Each row below holds a small network's activations on one input, seen along a few directions.
In each table, some parts of the input vary, and every possible input appears once, in random order.
A made-up example of a description, with smaller parts first: one of 4 places along a line, together with either a single point or one of 9 places along a line or (one of 3 separate values, together with one of 8 places around a ring).
Shared parts are said once, and a part with two or three values counts as separate values.
In the rows, 128 means zero.

Rows:
row 1: [138 114 101 147 121 127  74 151 153 163 109]
row 2: [150 116 160 103 106 148 105 109  89 137 147]
row 3: [167 110 100 111  88 102  94 140 132 148 104]
row 4: [175 170 151 176  81 138 219 137 175  65 119]
row 5: [127 109  95 128  96  81  90 144 145 149 138]
row 6: [136  80 148  91 136 138 166  92  54 166 144]
row 7: [140 105  89 125 135 100  72 138 152 108 114]
row 8: [120 120 160 139 137 174  85 120 111 152 152]
row 9: [129 165  96  74 117 118 112 145 125 152  67]
row 10: [102 159  85  89 164 116  90 144 144 111  77]
row 11: [124 112 148 117 154 146  83 108 110  98 157]
row 12: [149 164 148 190 130 129 197 126 200  32 124]
row 13: [100 168  98 109 149 143  93 158 145 166  72]
row 14: [113  76 136 105 185 134 146  97  72 125 155]
row 15: [135 169 154 196  90 109 216 140 182  65 146]
row 16: [ 89 163  91  92 125  97 108 149 136 152 101]
row 17: [107  82 149 126 168 162 149 109  75 179 149]
row 18: [112 116 154 120 115 126 102 114 102 140 182]
row 19: [149 181 155 216 115 159 197 140 192  83 122]
row 20: [ 99  80 143 107 146 114 164  98  68 169 180]
What is each input in this table made of?
Answer: one of 4 separate values, together with either a single point or one of 4 places along a line
Changing only the choice among 4 separate values turns row 4 into row 15. The same change can be made to row 3. Which row results?
Answer: row 5
Which other rows agree with row 10 in the choice among 4 separate values? List them by row number.
Answer: row 7, row 11, row 12, row 14
Start at row 6 and move only the place on the line of 4, one step at a time. The first step leads to row 2. Which rows follow, in order?
Answer: row 3, row 9

Rows:
row 21: [145 158  95  86  78 109 109 149 144 120  66]
row 22: [134  67 121  63 135 131  97 120  51 175 168]
row 23: [101 141 111  82  94 121 136 146 106 182  91]
row 24: [110  99 163 160 100 148  86 121 125 153 160]
row 25: [ 89 107 106  66 140 126  62 145  89 191 148]
row 26: [ 58 112 114  84 184 100 142 121 113 147 103]
row 27: [148 101 127  79  88 126 172 122  68 166 110]
row 28: [122 119  91 126  95  79 101 123 145 194 136]
row 29: [155  96 148 169  95 101 218 118 106  79 196]
row 30: [105  72 131  82 177 104 178  97  75 131 123]
row 31: [144  76 185 149 157 175 171  82 105 109 193]
row 32: [ 97 116 168 152 162 172 135 107 143 125 172]
row 33: [134  82 162 115 162 139 107  85  42 147 177]
row 34: [144 112 144 185 107 161  78 149 155 125 123]
row 35: [157  60 179 157  96 151 123  96  88 138 180]
row 36: [ 77 182 126 121 169 164 178 111 114 144 113]
row 37: [121 123  86  90 149 140  52 171 118 165 112]
row 38: [165 130 185 133  99 128 223 111 108 134 145]
row 39: [133 137 131 120 152 123  44 114 118 100 134]
row 40: [156 134  72 152 102  92  93 150 175 167  98]
row 41: [131 130 149 177 169 185 126 135 173  97 136]
row 42: [142 130 154 153 145 160 108 111 181  62 150]
row 43: [140 150 113 197 107 111 173 172 174  67 139]
row 44: [169  79 107 122  89  83 138  99 107 178 156]
row 45: [117 170 167 137 105 124 187 135 146 149 125]
row 46: [112 198 107 147 176 177 169 139 144 117  76]
row 47: [122 136 126 144 175 148  62 138 109 135 120]
row 48: [103 128  98  87 167  90 115 125 151  86  79]
row 49: [152 151 117 174  84  85 154 147 182  32 153]
row 50: [107 135 131 172 100  98 182 144 144  95 175]
row 51: [ 92 128  95 111 191 113 133 149 144 121  66]
row 52: [132 124  90  66 126 115  34 148 126 131 126]
row 53: [124 142 144 118 163 168 214  87  75 128 133]
row 54: [135 157  92 109 101 134 127 173 136 155  53]
row 55: [152 184 149 162 112 137 178 163 176 122  88]
row 56: [162 186 153 139  88 111 159 138 184  87 102]
row 57: [155 113 149 162  84 134  59 124 164  90 138]
row 58: [ 88 121 146 119 168 135  71 110  80 163 157]
row 59: [167 135  76 128  79  67  74 126 183 132 112]
row 60: [122 198 112 123 152 153 151 115 152  82  89]
What is each input in this table made of?
Answer: one of 4 places along a line, together with one of 10 places around a ring
Changing only the place on the line of 4 turns row 42 into row 31. The same change can be made to row 48. Which row results?
Answer: row 30
Changing only the place on the line of 4 turns row 57 into row 34. The same change can be made to row 60. Which row results?
Answer: row 46
Change only the place on the ring of 10 in row 36. List by row number the other rows that result.
Answer: row 23, row 24, row 25, row 26, row 28, row 32, row 45, row 50, row 58
Start at row 21 and move only the place on the line of 4, one step at a time. The first step leads to row 54. Which rows follow, in order?
Answer: row 23, row 27
